These are the activations of a small neural network, seen along a few directions. Each row is one input.
In each table, some parts of the input vary, and every possible input appears once, in random order.
A made-up example of a description, with smaller parts first: values(3) and (point or ring(11) or (line(6) and ring(8))).
Shared parts are said once, and a part with two or three values counts as separate values.
In the rows, 128 means zero.

Other details of the inputs vary at random and push rows far along three fixed directions, the same in every table; ignore that.

Table:
x1: [110 109 131 116 117 124 122 129 102 132 114]
x2: [114 124 136 134 112 125 128 129  95 120 114]
x3: [161 139 138 163 151 126 148 117 170 150 120]
x4: [117 120 152 136 105 134 118 113 103 120 131]
x5: [120 135 136 134 114 127 125 126  95 113 116]
x6: [208 151 122  74 182 141 156 151 164  91 160]
x7: [119 131 127 119 122 123 123 120  93 124 112]
x8: [121 115 139 123 122 125 122 128  98 124 111]
x9: [ 98 124  94 122 113 131 112 144 178 146 174]
x10: [115 127 139 139 109 127 126 130  96 115 115]
x11: [158 140 135 162 157 124 139 130 167 128 113]
x12: [118 115 134 114 128 126 120 123  97 130 108]
x13: [166 153 132 167 172 122 137 116 167 132 102]
x14: [177 124 140  51 145 153 135 154  97  73 160]
x15: [118 115 129 115 121 122 136 128  95 128 108]
x16: [117 138 134 131 116 130 111 120  98 115 118]
x17: [122 108 145 115 120 128 130 108  99 134 118]
x18: [162 142 143 165 148 130 145 118 168 142 123]
x19: [156 127 121 142 163 118 155 129 162 143 106]
x20: [ 80 116  91 123  91 127 123 156 174 147 183]
x21: [114 127 144 140 116 131 110 123  97 117 113]
x22: [ 85 132  88 121  95 132 113 150 175 139 191]
x23: [ 91 114 105 123  88 137 121 144 179 159 193]
x24: [126 112 144 116 116 132 132 115  96 141 117]
x25: [117 139 132 131 114 128 117 122  97 115 118]
x26: [153 136 117 139 169 120 140 119 163 146 106]
x27: [113 118 136 127 122 125 115 123  96 129 109]
x28: [117 123 126 113 121 120 133 124  94 129 108]
x29: [ 85 120  99 129  85 137 114 162 178 131 197]
x30: [157 129 136 151 157 122 149 110 169 146 121]
x31: [119 132 133 128 117 124 127 126  94 118 114]
x32: [117 126 123 111 124 122 126 119  93 130 109]
x33: [175 138 140  56 148 157 117 144  99  70 162]
x34: [103 122 118 115 115 123 116 118  99 137 114]
x35: [119 125 141 130 123 130 114 125  97 119 114]
x36: [ 84 117 100 130  95 133 111 156 180 141 187]
x37: [209 155 119  79 190 143 145 141 171  96 156]
x38: [154 137 129 162 157 119 149 130 162 134 109]
x39: [125 118 153 131 116 132 124 110  99 123 124]
x40: [ 99 145 116 242 143  88 135  89 165 193  50]
Description of these inputs: line(4) and (values(2) or ring(8)).
Q: The inputs of x19 and x29 match in every part but the line(4) part. If x28 is changed in the same way as x19 into x29, which row does it become?
A: x5
Q: Which other rows does x31 become when the ring(8) part takes its other values? List them by row number.
A: x2, x22, x33, x35, x36, x38, x40
Q: Which other rows agree with x30 in the line(4) part? List them by row number.
A: x6, x7, x8, x9, x14, x20, x23, x27, x37

Table:
x41: [132 118 138 116 138 128 121 127 111 130 102]
x42: [131 113 141 122 141 123 129 121 107 123 115]
x43: [136 113 143 110 130 128 137 132 108 128 111]
x44: [155 136 130 104 123 151 131 155 168 105 192]
x45: [ 40 103 115 139  54 118 111 123 101 169 130]
x46: [134 122 133 111 132 129 132 112 108 121 114]
x47: [131 129 128 120 132 125 129 130 108 103 111]
x48: [126 123 125 172 147 106 149 126 176 174 105]
x49: [134 133 136 112 137 129 122 118 104 131 115]
x50: [ 40  94 114 136  69 123  90 134  98 159 141]
x51: [135 135 107 158 141 118 147 141 168 140 125]
x52: [135 128 129 119 133 127 132 113 104 116 118]
x53: [139 131 151 129 125 138 122 121 108 100 132]
x54: [135 138 130 111 132 130 122 121 106 123 111]
x55: [134 125 136 115 137 126 131 112 103 122 123]
x56: [144 133 157 134 119 132 129 126 108 115 124]
x57: [142 130 151 136 121 141 131 127 105 111 127]
x58: [137 122 134 120 127 128 141 117 106 134 106]
x59: [142 132 156 142 120 131 130 123 108 118 119]
x60: [136 133 125 124 134 130 123 117 103 126 111]
x61: [139 121 112 125 147 131 129 140 176 143 136]
x62: [138 133 134 110 124 128 138 125 105 124 115]
x63: [136 134 108 137 144 128 132 124 174 152 128]
x64: [160 140 124  77 129 163 112 161 167  90 211]
x65: [138 128 129 126 127 127 140 119 101 128 113]
x66: [ 33  92 121 139  67 113  99 127 104 157 136]
x67: [130 132 131 126 137 121 128 129 103 106 118]
x68: [127 140 110 148 144 114 138 136 177 132 124]
x69: [132 147 111 145 146 119 131 125 170 153 129]
x70: [139 137 151 138 126 135 113 121 108 116 119]
x71: [154 134 125  86 129 159 123 154 168  84 209]
x72: [157 134 123  75 128 164 122 158 167  78 218]
x73: [ 41 112 110 120  63 120  96 144  98 127 158]
x74: [132 135 135 113 133 123 130 116 105 117 121]
x75: [160 139 120  76 131 169 114 163 165  86 213]
x76: [127 133 117 184 145 106 153 111 171 180 103]
x77: [136 132 155 141 126 129 122 115 111 110 120]
x78: [131 128 113 175 142 112 153 113 172 173 108]
x79: [141 140 102 119 143 133 127 152 170 120 147]
x80: [137 115 115 130 149 126 137 133 174 135 144]
x81: [132 126 137 110 132 125 132 113 110 123 113]
x82: [137 133 156 135 124 129 121 116 111 108 124]
x83: [136 112 142 122 135 126 137 129 103 131 115]
x84: [136 113 134 118 140 132 121 127 106 126 112]
x85: [140 135 147 134 128 143 115 124 106 110 124]
x86: [135 144 107 128 144 126 127 149 172 128 137]
x87: [129 128 119 153 153 116 130 130 177 162 118]
x88: [132 133 133 126 127 122 137 137 106 118 103]
x89: [134 137 128 120 138 128 119 137 100 110 119]
x90: [134 132 124 125 136 130 120 134 102 112 112]
x91: [135 130 133 119 139 129 123 116 102 132 116]
x92: [134 129 129 117 130 127 132 114 107 116 112]
x93: [ 38 117  90 187  69 105 121 126 161 195 144]
x94: [127 141 112 151 142 113 141 118 177 149 121]
x95: [140 130 150 144 121 140 133 125 106 115 121]
x96: [134 116 117 152 142 119 148 132 177 159 116]
x97: [133 109 138 112 136 128 129 123 111 118 111]
x98: [125 143 117 183 142 102 152 114 172 175 100]
x99: [140 137 153 137 126 133 112 121 109 117 119]
x100: [136 135 135 116 130 124 135 141 102 112 119]
x101: [135 133 107 149 147 124 133 120 171 157 126]
x102: [132 140 131 117 137 126 118 138 103 112 115]
x103: [ 45 105 105 128  53 126 106 149  98 137 146]
x104: [135 121 132 114 134 129 132 112 105 120 120]
x105: [127 121 120 146 148 115 139 127 181 150 120]
x106: [136 131 133 105 133 133 122 120 107 127 113]
x107: [131 128 128 130 135 123 130 127 104 107 112]
x108: [137 141 104 134 141 128 131 129 172 143 134]
x109: [136 128 140 116 130 125 139 120 104 134 116]
x110: [138 115 117 147 144 122 147 135 172 154 129]
x111: [134 132 132 117 135 125 130 115 102 116 124]
x112: [ 71 118  99  83  58 163  82 172 161 112 249]
x113: [135 144 108 148 147 121 131 125 167 151 132]
x114: [139 129 130 116 124 130 139 122 104 124 112]
x115: [135 132 132 126 131 124 136 138  99 114 118]
x116: [131 128 139 113 135 123 131 112 106 125 118]
x117: [140 131 153 145 121 135 132 123 107 117 118]
x118: [137 131 154 138 126 132 123 116 110 107 123]
Q: The inputs of x42 and x83 match in every part but one. If x116 is changed in the same way as x42 into x83, which row does it become?
A: x109
Q: The inputs of x44 and x64 match in every part but one. If x51 is changed in the same way as x44 into x64, which row does it become?
A: x90
Q: What do these inputs look like to the network?
A: values(3) and (line(6) or (line(4) and ring(5)))
Q: Start at x81 and move only the ring(5) part, one step at a time. The first step leads to x116. Which rows follow, in order?
A: x55, x104, x46
Q: Start at x102 and move only the line(4) part, one step at a time. The first step leads to x69. Which rows follow, in order?
A: x49, x87
Q: Which other rows does x63 become when the values(3) part takes its other values? List them by row number.
A: x46, x58
Q: Which other rows does x92 become when the values(3) part takes its other values? List them by row number.
A: x108, x114

Table:
x119: [151 150 144  81 134 142 117 123  40  64 117]
x120: [169 106 124  37 147 153 136 162 135  99 190]
x121: [230 161 137 118 218 111 172 116 113 109  55]
x122: [182 140 172 135 159 144 127 126  95  86 100]
x123: [187 125 153  86 165 133 158 105  71 114  89]
x124: [100 131  75  90 117 130 110 156 190 142 187]
x125: [169 148 119  74 164 132 138 131 112 104 122]
x126: [160 111 151  64 132 141 145 121  48 104 110]
x127: [155 102 170  75 118 153 121 131  78  88 148]
x128: [143 133 134  77 129 143 110 154  69  60 141]
x129: [146 158 108 173 162 111 151 138 177 128 111]
x130: [ 81 138 122 163 104 113 100 111  91 130  90]
x131: [106 141 109 160 126 116 129 143 145 123 117]
x132: [148 167 112 193 164 103 150 112 164 141  80]
x133: [114 135 137 158 110 139 105 127 140 130 141]
x134: [145 141 102 127 166 117 131 131 167 145 117]
x135: [107 140 107 172 136  93 141 108 126 170  67]
x136: [212 151 156  89 170 159 145 157 142  63 162]
x137: [122 122 154 178 122 115 142  88 124 163  93]
x138: [148 117 108 150 162 115 167 133 210 167 119]
x139: [ 94 104 153 144  79 123 124 101  73 144 118]
x140: [ 90 130 155 162  93 134 100 109  83 128 108]
x141: [ 87  91 134 101  78 144 112 151 134 126 196]
x142: [115 133 116 163 140  95 145 122 116 156  62]
x143: [ 87 138 122 157  97 112 118 122  77 122  93]
x144: [101 140  90 142 122 128 104 149 179 127 166]
x145: [ 89 120 153 154  86 135  91 121  77 121 121]
x146: [ 75 111  88  79  95 133  98 167 139 128 181]
x147: [ 92 127 127 158  78 131 114 143 131 130 153]
x148: [117 144 107 163 102 133 128 148 200 143 182]
x149: [ 87  98 132 147 110 113 118  97  92 169  84]
x150: [ 90 104 129 130 100 117 126  99  78 161  98]
x151: [151 117 130 123 139 140 133 138 198 137 184]
x152: [137 125 139 157 140 126 139 109 190 157 137]
x153: [118 103 134 160 142 114 140 107 120 169  74]
x154: [101 119  91  93 117 125 117 166 155 130 163]
x155: [147 142  86 109 167 123 132 154 217 139 157]
x156: [146 124 132 167 149 125 142 115 212 162 144]
x157: [153 150 115  47 128 160 107 154 109  60 192]
x158: [ 91 101 141 119  71 133 124 128  97 135 162]
x159: [ 85  96 159 138  74 126 126 115  72 136 118]
x160: [101 100 126 156 125 114 128 103 122 173  86]
x161: [143 122 101 101 152 136 141 133 203 153 172]
x162: [143 150 116 156 170 103 142 105 144 157  68]
x163: [186 140 181 118 155 145 129 129  75  74 102]
x164: [148 133 130  55 124 154  99 157  74  50 160]
x165: [158 161 131 175 154 133 135 122 199 141 139]
x166: [131 150 142 197 123 118 134 107 132 146  94]
x167: [110 114 102  93 117 138 127 132 162 156 180]
x168: [ 80 134 135 141  78 139 103 127 111 126 161]
x169: [ 86  95 153 157  87 121 130 116  96 146 116]
x170: [ 82 106 122 100  71 147 109 135 148 140 213]
x171: [225 172 152 140 223 121 147 109 120  85  63]
x172: [ 84  95 134 125  92 119 135 117  70 151  94]
x173: [140 136  88 115 157 116 147 161 202 136 146]
Q: The inputs of x161 and x152 match in every part but one. If x149 is changed in the same way as x161 into x152, which row does it become?
A: x156
Q: The inputs of x146 and x122 match in every part but one. If x162 is changed in the same way as x146 into x122, which row does it become?
A: x165
Q: What do these inputs look like to the network?
A: ring(5) and ring(11)
Q: Which other rows does x173 become when the ring(5) part takes its other values? List them by row number.
A: x131, x136, x138, x169
Q: Start at x144 and move only the ring(11) part, one step at a time. The first step leads to x164. Which rows follow, in order?
A: x128, x131, x129, x143, x132, x119, x157, x130, x171
